Each row below holds a small network's activations on one input, seen along a few directions.
Each table varies a few parts of the input and shows all the possible inputs, shuffled.
Descriptions start from the smaller parts, as in this example, which fits no table here: ring(8) and (point or line(11) or (values(2) and line(6))).
Shared parts are said once, and a part with two or three values counts as separate values.

Other details of the inputs shift rows strongly along three fixed directions, in all tables alike. That doesn't count.

A family of inputs:
r1: [  9   6 -42   3  18   5  -8  11   1  -1 -16 -19 -22  -9]
r2: [-16   5  43  -6 -26  -4  22  60  48  -2  15  -9   4  -4]
r3: [  3   0 -31   3  21  -3 -12  13 -17  -8  -7 -17 -31 -16]
r4: [  4   3 -33  -6  16  -1 -12  12  -5  -9 -14 -18 -35  -9]
r5: [-10  12  37   6 -18 -20  22  13  17   5  12  37  32  15]
r6: [  1  -3 -33  -1  21  -5 -10  12 -10 -10 -13 -20 -31 -16]
r7: [ -3  -9 -35  18  15 -18 -18 -50 -41   4  -6  35  18  11]
r8: [-20  14  43   8 -24 -22  25   8  16   4  20  36  31  19]
r9: [ 28 -32  21 -16  -3  30  -1 -48 -12   8   1 -22  30   8]
r10: [ 45  -7  35 -13 -15  36  15 -39 -10   5   2 -24  28  15]
r11: [-27   1 -12  18   3 -23 -10 -36 -12   7 -10  64  18   7]
r12: [ 45  -4  20 -12  -7  35  15 -38 -13   8  -3 -20  34  17]
r13: [-19  -1  -7   3  15 -22  -1  33  11  -8  -2   4 -30 -16]
r14: [-10   4 -32  15   7  -2 -19 -44 -31   4 -10  38  13   4]
r15: [-14   5 -39   5   7  19 -27   7  -9  -2  -1 -20 -24 -19]
r16: [ 34  -2   9 -24  -5  52   1  29  15   4   5 -82  -6 -11]
r17: [ 11   3 -26   1  17   3  -8   8   6   0 -13 -14 -28 -11]
r18: [  9   6 -30   3  11   2  -8   8   1  -4 -13 -16 -25  -8]
r19: [ 47 -10  15 -19   3  31  12 -39  -5  17 -13 -21  32  12]
r20: [-14   9 -16   9  11 -14   0  36  24   1  -5   8 -24  -9]
r21: [-18   2  47  -4 -15 -29  20   7  21  -1  10  42  10  12]
r22: [-24  -9 -19  17   6 -40  -8 -35 -20   1  -2  55  21  13]
r23: [-21  14 -11   3   3 -20  -8  33   4  -8   7   1 -32  -7]
r24: [-35  -6  45  -4 -35  12   7  41  38  -8  20  -1   4 -10]
r25: [-18   9   1  12   6 -42   7 -24 -26  -1   3  47  15  12]
r26: [  8   6 -27  -3  13   4 -14  14 -10  -8  -6 -18 -33  -9]
r27: [ 24 -25  26 -14 -15  35   0 -43 -19   7  13 -34  36  11]
r28: [-19   9  53  -1 -30   0  19  52  39  -6  28 -12  -4  -3]
Each input here is: line(4) and (values(2) or line(5)).
Q: The inputs of r25 and r13 match in every part but the line(4) part. If r28 is changed in the same way as r25 into r13, which row does it become?
A: r17
Q: Start at r6 and move only the line(5) part, one step at a time. The first step leads to r4. Which rows follow, in order?
A: r18, r1, r2
Q: Which other rows does r7 become when the values(2) part takes its other values? List them by row number.
A: r14

A family of inputs:
r29: [ -4 -31 -32  -7  13  30 -28   9  -6   8  13 -55   0 -18]
r30: [-15   9  65   9 -22 -41  37  57  24  -6  43   0   3   3]
r31: [ 16 -10 -21  -6  42  -2 -10  42  12  -9 -26 -23 -62 -26]
r32: [-16 -19  51 -10 -15 -29  37  57  57  -9   7   8   2   6]
r33: [ 30   9 -14  -7  14  56  -5   1  25   8 -20 -28 -18 -26]
r34: [ 27  25  -5   3  -5   7   6 -93 -32  11 -19  56  33  36]
r35: [ 36  24 -25   8  -5  39  -9  22  -9  12   6 -46  -3  -1]
r36: [ 47  21 -14 -10  -2  43   8 -79 -57  10 -20  -7  38  31]
r37: [  7   0  41 -29  -8  -7  14  40  25 -19  12 -21 -40  -3]
r38: [ 32 -13 -15 -11  27   5   8  15   6   8  -8 -62  -9  -3]
r39: [-40  28 -20  20  -7 -16  -7  79  48  12   7   6  -5 -10]
r40: [-11 -12 -13 -12  -3  29 -22  -1 -30 -22   8 -52 -27 -16]
r41: [ 19 -34  95 -33 -52  51  11 -55  -2  -4  22 -29  35  18]
r42: [-19 -17  78  11 -41 -10  17 -28 -12  -2  47  36  70  23]
r43: [ 23  17 -54  -6  35 -30  -8 -37 -59  -8 -30  -3 -24   0]
r44: [-56 -10  -5  29   6 -49 -19 -19  -6   3  -6  87   0 -10]
r45: [-57 -14 -36  24   3 -47 -13 -16  -2   2  -6  77  11   0]
r46: [-20  28 -77  28  21 -30 -18   5  16   7 -29  55  -4  -5]
Q: The inputs of r40 and r36 match in every part but one. If r45 is changed in the same way as r40 into r36, which row does it become?
A: r46
Q: What is each input in this table made of?
A: values(3) and ring(6)
Q: Which other rows does r38 become when the values(3) part takes its other values? List them by row number.
A: r29, r39
Q: Which other rows does r31 become when the values(3) part takes its other values? List them by row number.
A: r33, r44
